These are the activations of a small neural network, seen along a few directions. Each row is one input.
Each table varies a few parts of the input and shows all the possible inputs, shuffled.
A made-up example of a description, with smaller parts first: one of 5 places around a ring, together with either a single point or one of 11 places around a ring or (one of 3 separate values, together with one of 4 places along a line).
Shared parts are said once, and a part with two or three values counts as separate values.
In the rows, zero is written as 128.

A family of inputs:
x1: [ 34 134 177 177  93 164  96  95  91 150 157 123]
x2: [142 115 132  16  99 102  97 111 170 128 120 167]
x3: [ 61 157 141  33  97  95  95 107 132 103 144 162]
x4: [ 57 172 137  87 122 113  56 122  73 112 178 105]
x5: [127 179 109 131 114  78  66 125  78 146 180  86]
x6: [209  85 108 232  99 116 122  86  66 185 129 137]
x7: [209 121  69  74 101  88  97  91 144 140 111 144]
x8: [ 42 136 143  95 179 150 192 176 176  54 107 133]
x9: [ 34 101 193 126  84 152 118  87 160 144 126 168]
x10: [105 132 151 219  87 129 108  92  89 177 160  98]
x11: [232 146  79 192 191 139 179 191  96 108 101 101]
x12: [123  69 181 106  68 148 139  88 190 160 103 179]
x13: [124 104 139  79 176 143 206 171 211  69  83 141]
x14: [ 45 175 134 133 181 160 179 189 106  73 136  97]
x15: [240 140  69 145 129  89  59 125  69 150 153 120]
x16: [122 174 119 175 193 150 167 200 110 113 133  62]
x17: [195  57 131 155  92 136 139  78 158 190 112 160]
x18: [203 106  91 128 198 153 190 170 186 102  72 122]
Question: Describe the family of inputs behind these rows.
Answer: one of 3 separate values, together with one of 6 places around a ring
Question: The inputs of x6 and x15 match in every part but the choice among 3 separate values. If x10 is changed in the same way as x6 into x15, which row does it become?
Answer: x5

A family of inputs:
x19: [ 96 130 147 134 104 130 119 110 116 138 141 129]
x20: [147 137 112 152 140 136 131 146 109 131 126 114]
x21: [115 142 133  96 116 114  91 116 115 125 146 138]
x22: [163 110 110 103 125 110 115 123 145 129 121 136]
x23: [139 128 133 177 143 134 149 145 113 140 135 113]
x24: [ 96 132 141 127 107 128 117 110 115 139 144 134]
x25: [158 143 102 127 145 117 125 146 113 125 140 114]
x26: [148 104 131 144 120 136 134 112 141 139 110 136]
x27: [151 109 121 128 117 128 136 114 144 142 115 132]
x28: [156 108 116 118 126 125 118 115 143 133 115 137]
x29: [159 141 100 123 155 120 110 146 109 123 133 114]
x30: [109 142 139 108 114 120  95 110 116 126 141 135]
x31: [152 142 106 137 150 122 115 144 110 121 128 114]
x32: [146 104 122 132 118 129 138 118 139 146 112 136]
x33: [142 132 129 174 143 139 143 141 112 132 134 118]
x34: [140 133 116 160 144 126 137 145 111 135 130 116]
x35: [ 81 154 130  99 187 149 191 186 147  54 109 114]
x36: [165 114 113 103 118 118 126 119 144 132 124 136]
x37: [ 99 134 138 123 102 127 113 113 117 136 141 130]
x38: [154 112 120 123 116 122 133 115 145 137 116 133]
x39: [113 142 135 103 109 117  97 115 118 124 147 138]
x40: [ 92 122 146  73 154 152 187 162 197  76  84 162]
x41: [148 137 107 140 151 119 121 144 112 129 128 111]
x42: [143 101 132 149 120 132 146 112 143 145 117 136]
x43: [102 137 138 118 102 119 110 114 118 132 142 131]
x44: [143  98 138 156 122 140 140 114 141 145 114 138]
x45: [160 114 116 110 121 118 125 116 143 133 118 134]
x46: [105 138 139 112 117 117 101 107 116 131 143 131]
x47: [ 28 159 175  74 143 159 147 154 176  84 123 129]
x48: [144 132 124 166 138 138 137 148 109 132 126 116]
x49: [ 91 126 150 142 109 131 121 106 118 139 144 129]
x50: [149 142 111 148 141 120 135 143 114 128 133 113]
x51: [ 89 122 153 146 105 134 122 115 116 143 142 128]
Question: Describe the family of inputs behind these rows.
Answer: one of 3 separate values, together with either a single point or one of 10 places along a line
Question: The inputs of x39 and x25 match in every part but the choice among 3 separate values. If x51 is changed in the same way as x39 into x25, which row does it become?
Answer: x23
Question: Change only the choice among 3 separate values in x31. List by row number the other rows that result.
Answer: x30, x45
Question: Which other rows agree with x45 in the choice among 3 separate values? List them by row number.
Answer: x22, x26, x27, x28, x32, x36, x38, x40, x42, x44

A family of inputs:
x52: [130 115 128 133  75  92  45  63  92 179 161 130]
x53: [134 155  95 111 200 143 182 186 135  73 109 109]
x54: [222 112  97 168 136 120 136 146 114 148 114 113]
x55: [116  66 156  30  98 142 154 105 246  81  56 200]
x56: [ 61 143 158 119 143 146 142 149 120 100 139 132]
x57: [ 80 148 145 134 157 136 153 170 128  85 113 121]
x58: [162 104 113 168 106 136 108  90 105 181 142 125]
x59: [144 119 118 148  76 104  90  68  97 186 151 130]
x60: [ 49 161 169 100 109 126 127 125 116 104 159 142]
x61: [ 29 167 176  88  93 131  87 119 131 133 155 124]
x62: [184 108 106 183 120 126 115 112 107 151 125 123]
x63: [120 147 126 120 178 140 180 183 134  76 118 105]
x64: [231 119  76 163 174 123 145 148 140 168 120 110]
Question: Describe the family of inputs behind these rows.
Answer: either a single point or (one of 2 separate values, together with one of 6 places along a line)
Question: Change only the place on the line of 6 in x58. List by row number the other rows that result.
Answer: x52, x54, x59, x62, x64

A family of inputs:
x65: [ 98 158 118 167 156 139 157 164 114 106 129 102]
x66: [158 108 118 135  70 106  77  72 116 160 150 154]
x67: [205 109  99 146 156 119 141 152 116 123 121 125]
x68: [103 145 126 139 112 126  78 108  75 138 154 122]
x69: [ 69 173 157 110 157 145 175 182 138  98 141 100]
x70: [ 94 105 167 122  91 126 122  87 135 140 132 155]
x71: [ 78 143 156 134 113 120 110 113  85 110 150 128]
x72: [169 146 105 181 154 114 125 142  79 167 145  82]
x73: [203  93 103 132 106 135 118 110 145 154 102 145]
x74: [132 138 126 115 175 145 162 170 167  94 107 134]
x75: [ 27 162 175  89 120 141 111 148 139  96 148 105]
x76: [168  94 108 118 123 146 130 113 154 145  94 150]
x77: [ 85 173 122 129 157 129 157 180 124  97 128 115]
x78: [211 104 101 161 166 116 129 144 121 147 118 102]
x79: [141  93 137 117 124 141 164 112 164 116  86 152]
x80: [211  91  95 139 112 117 105 100 147 166 100 130]
x81: [115 142 152  89 176 155 188 160 168  88 117 127]
x82: [169 110 104 143  73  86  64  62 122 169 149 138]
x83: [138 142 137 165 100 129  87 106  72 160 169 116]
x84: [149 148 111 164 102  99  80  86  69 160 165 113]
x85: [122 103 145 127  87 128 100  86 122 168 143 150]
x86: [ 73 122 168  92 101 128 109 109 161 143 129 159]
x87: [ 57 158 158 106 119 123  99 133 108 112 145 132]
x88: [143 118 103 137 169 131 165 153 145  73 102 130]
x89: [129 112 136  78 125 129 161 126 179 106  87 166]
x90: [128 150 105 167 152 134 145 166  93 139 144  99]
x91: [174 112  89 138 163 124 151 161 127 107 118 128]
x92: [ 40 121 164  54 102 125 125 109 170 106 133 148]
x93: [157 150 101 181 147 133 127 153  83 152 146  94]
x94: [ 96 115 156  66 133 151 177 133 202 101  90 138]
Question: The inputs of x65 and x72 match in every part but one. If x70 is changed in the same way as x65 into x72, which row does it become?
Answer: x82
Question: Describe the family of inputs behind these rows.
Answer: one of 5 places around a ring, together with one of 6 places along a line
Question: Change only the place on the line of 6 in x87. List by row number the other rows that result.
Answer: x68, x71, x75, x83, x84
Question: A walk changes only the place on the line of 6. It starts at x78 and steps to x67. List the rest of the walk in order.
Answer: x91, x88, x74, x81
